A small network was trained on made-up records. Each row is its average activation on records with the value named, seen along a few directions.
Values that are neighbours, or in one group, have similar rows; names and order tell nothing.
Strong random noise was added to every row along 2 fixed directions; ignore it. To show where, here is one row again and again, with new noise each time:
[  12    9 -257  202 -240  507 -179 -466 -337 -325  346 -294   55 -319
  300  306]
[ 166 -204 -428  272  604  -70  680  700  -83  614  520  150  134  196
 -420  411]
[ 204 -323  340 -609  400  -46  379  -59 -210  188 -182 -715    9  335
  456 -424]
[ 218 -348  384 -669  449  -88  421  -28 -201  227 -221 -746    5  384
  467 -478]


Field Lenun:
k8: [ 232  250  206   66 -212 -194   84  617   23   14 -184  335  102  426
 -317 -174]
k9: [ 187 -234  180 -157  228    8  326  249 -202  256  116 -308   81  298
   66 -179]
k4: [-431  572  -57  133 -395  110 -344 -662 -481 -429 -446   45 -130 -762
  222 -352]
k14: [ -94   20 -259  -93  124 -182  248 -124  250  -67  493 -144  172  -52
 -156 -198]
k16: [-161 -343  -32 -374  -15    3 -236 -337  293 -570  135  -20   97 -307
  278 -410]
k5: [ 216  -22   82 -170  -69 -177  137  739  185  289  -79  437 -106  266
  -63  -64]
k17: [-105   -6  149  -71 -563  276 -532 -161 -208 -116   47  313 -202 -408
   68  251]
k13: [ 205   58 -312  -61  821 -109  602  824  242  450  -20  460   69  591
 -363  311]
k11: [  97 -184  355 -211 -208   56  316 -441  -12 -257   -9 -464  232    5
  443 -369]
k7: [ 121  333  -85  414 -350  284 -465  -86  168 -281 -405   49 -145 -170
  106 -438]
k12: [-308   17 -519  578  318 -472  -38  394  263  398  498  485  -98   33
 -706  688]
k6: [-402  -22 -353  905  -70  172 -367 -173  274 -346  205  508  -53  -56
 -620  714]
k3: [ -68   -4  382 -162   37 -501 -225 -117  259  605  -15   33  151   20
  -16  109]
k1: [ 146  173   25  113  276  209  319  215 -115  170  340  268   16  -61
  -93  565]
k15: [  25 -139  176 -223  372  -55  385  354  328   88 -337   33 -103  566
 -384   76]
k2: [-142  150 -282  628  191 -576  116  569 -117  208 -251  406  -98  -98
 -393 -196]
k10: [ 142 -116   47 -432 -283 -129 -191  -73  104  451 -285 -118  -59  -11
  -55   -7]
Lenun is arranged as a line.
Going along Lenun from k4 by way of its neighbour k2, in what order are k8, k9, k17, k6, k1 met?
Answer: k8, k17, k6, k1, k9
List every value one step from k3, in the order listed.
Answer: k12, k10
List every value one step from k14, in the order listed.
Answer: k16, k11

Field Gonut:
s5: [ 107  159 -302  138  210   51  427  335 -533  518  119  287  149 -216
 -141   -8]
s2: [  50 -425 -374 -119  433  142  235  199   26   85  588  -57   48  329
 -475  189]
s16: [ 225  321  -71  186 -322  357 -555  -42   89  -39  109  329 -226 -184
   90  572]
s11: [ 335  163  172  -61 -339  211  286   19   28 -462  306 -419  230 -226
  325   15]
s10: [-246 -155 -531  503  123   76  208  402 -407  637  476  703  143 -291
 -655  414]
s13: [-116 -199 -157   59  -76 -272 -176   48  667  -74  -23  320   -3 -158
 -432 -562]
s14: [-160  246  425   80 -194  198  -41  -87   23 -140 -601  135 -418  153
  -45   31]
s17: [-102 -215  387 -467  -29 -269  -10  137  244  418 -199 -421  187  197
  298 -385]
s6: [ 185  264 -480  385  243   59  622  573 -334  171  726  482  274   57
 -265  292]
s1: [ 123  160 -195  245 -400   59   -6    9  117  -19 -265  712 -262  -67
 -372  564]
s3: [ -87  -45  233  127   66  120   30 -666  164 -146  203 -711  351  -99
  117  289]
s12: [ -21  -45   70 -387 -152 -372 -191  223   12  531  -66  264  -44    9
 -145  401]
s7: [-102  157  129  211  722 -648  200  797  179  289 -431   28 -418  268
 -313 -677]
s15: [  66  204 -430  842  175   72   44  473 -123  -69 -215  593   50   16
 -382  321]
s4: [-187  388 -176  383 -566  -46 -716 -670  171 -428  114 -217 -137 -263
  255  -43]
s8: [-379 -132 -419  205  563   20  194 -303   93 -117  561  126  189 -193
 -253  745]
s9: [ 116 -408 -181  -73 -433  529 -285 -169 -238 -608  328 -166  166   -7
  542  -41]
Gonut is arranged as a line.
List every value one step from s15, in the order listed.
Answer: s14, s7
List every value one step from s11, in the order listed.
Answer: s6, s9
List every value one step from s13, in the order listed.
Answer: s4
List every value one step from s17, in the order listed.
Answer: s10, s12
